A small network was shown many inputs. Here are its activations along a few directions, one row for each input.
In each table, some parts of the input vary, and every possible input appears once, in random order.
A made-up example of a description, with smaller parts first: values(3) and (point or line(11) or (line(6) and ring(8))).
Shared parts are said once, and a part with two or three values counts as separate values.

Other details of the inputs shift rows strongly along two fixed directions, in all tables alike. That doesn't count.

Table:
R1: [-15 -12  44   9  19 -40  31   3  -7 -36  -5  -5 -56 -27 -24 -53]
R2: [ 55  -1   7  20  16  37  12  10   1 -30  -9 -14  30  12  37  -5]
R3: [-71 -13  -5 -61 -10 -39 -21   5 -17  43 -13  -7 -49  11 -47  10]
R4: [  2 -16 -14  -9 -18  45 -29  32   2  56 -10 -21  35  38  35  38]
R5: [ 35  32 -40  39  -4  17  22 -23  -9 -40  13 -13  18 -19  -2  -9]
R6: [-35 -10   0 -64 -30   7 -39  21  -1  47  -1 -26 -15  27   0  24]
R7: [-33 -15  20  31  31 -35  17 -24 -12 -40  -6   3 -30 -10 -50 -55]
R8: [-11  -1  49   4  -1 -33   9 -11   1 -26   8  20 -35 -44 -19 -68]
R9: [-72 -18  26 -28 -33 -14 -34  15  -5  70  -5  -3 -50  -3 -14 -15]
R10: [-67 -27  25   5   1 -20 -35   8  -6  43 -16  23 -22  21 -32 -11]
R11: [ 37  26 -11  25 -17  32 -10  -8  10 -28  16  -1  35 -27  22 -14]
R12: [ 59  -6   3  35  27  12  25   9   7 -44  -5   8  31   5  28   4]
R13: [ 22   3  -4 -41  -5  26 -13  15  27  47  12  18  50  31  51  63]
R14: [  4  12  -5  35  -1  15  -4 -20 -11 -46   1 -19   5  -9  -7 -36]
R15: [-26 -18  32 -46   1 -56  14   4  -9 -26 -14 -10 -55 -14 -27 -22]
R16: [ -9   1  41  12   9 -51  29 -12   2 -41   7  18 -38 -53 -26 -59]
R17: [ 39   9 -25  55  29  19  13 -18   4 -41   9   2  44  13   6   9]
R18: [  8 -24 -42  -5  -2  23  -3  29   2  83  -5  11  24  39  30  84]
R19: [ 58   1  -1  25  22  19  30   9  -1 -35  -9 -12  22   6  27   9]
R20: [ 30  27 -44  -4  11  18  -8 -19  13   2   9  26  55  19   2  49]
R21: [-14  14 -14 -26 -13   6 -18 -10  -7 -21  -3 -18  -2  13 -18   1]
R22: [-14  -1  56  10   5 -36  17 -13   3 -46   5 -11 -42 -41 -17 -79]
R23: [-11  -3  34  -1  33 -64  22 -32  12 -55   3  42 -20 -19 -51 -42]
R24: [ -9   5 -49 -20 -30  11   0  25   6  88   7   9   6  -3  21  73]
R25: [ 29 -10  41  29  27   1  10   1   7 -43  -4  11  10   1  10 -32]
R26: [ -4  -4 -24 -32 -32  18   5  37  -2  86   3 -11  -4   5  38  64]
R27: [ 36  11 -10  27 -10  50  -5   1  -2 -31   5 -28  28   2  31  -8]
R28: [ 44  26   0   0  17  35 -13 -22  19 -42  18  20  66   7  27   8]
R29: [-27 -30 -23 -20  -3  -4  -3  30 -12  84 -12   2 -17  34   5  51]
R30: [-59 -12  12 -13  -8 -49  12   6 -10  48  -2   1 -65 -21 -33  -6]
R31: [-50 -22   9 -56  -5 -58   5   7 -13  12 -17  -6 -59  -5 -43   3]
R32: [ 57  15   2  -2  26  -2  23 -15  21 -51   9  25  43  -2  24  14]
R33: [ 21  30 -27  -5   4  35 -25 -19  21   0  10  21  62  23   9  39]
R34: [ -1  23  -6  30 -13   6  -9 -22   5 -29  13   9   7 -31 -17 -33]
R35: [ 40   1  -9   1 -12  40  -1  17   0  14  -2 -25  10  14  50  18]
R36: [-80 -32  19 -14 -12 -15 -38  14 -16  66 -23   5 -35  24 -30  -2]
R37: [-55 -25  14 -14   2 -45   6  14 -13  47 -10  -3 -68  -6 -33  -2]
R38: [ 31  33 -27  39 -15  32   2 -23  -5 -43  12 -19  30 -15   7 -19]
R39: [-11  16 -62  -9 -36  30 -15  11   4  91  11  11  16   9  17  70]
R40: [  7  10 -18  34  11  -4  18 -21 -12 -43   5 -13  -6 -12 -17 -30]
R41: [ 46  17   0 -26   0  16  10  -2   5 -57   0 -31  18   5  24  -1]
R42: [ 14 -12  26  33  20  18  -8  -8  -2 -34  -3  10  23   2   6 -32]
Description of these inputs: ring(6) and (values(2) or line(5)).
Q: The inputs of R20 and R23 match in every part but the ring(6) part. If R3 is changed in the same way as R20 into R23, which row does it become?
A: R31
Q: Change only the ring(6) part in R16. List by row number the other rows that result.
A: R8, R11, R24, R34, R39
Q: Change only the line(5) part in R14. List by row number the other rows that result.
A: R10, R34, R36, R38
Q: Change only the line(5) part in R39. List by row number the other rows that result.
A: R5, R7, R17, R40
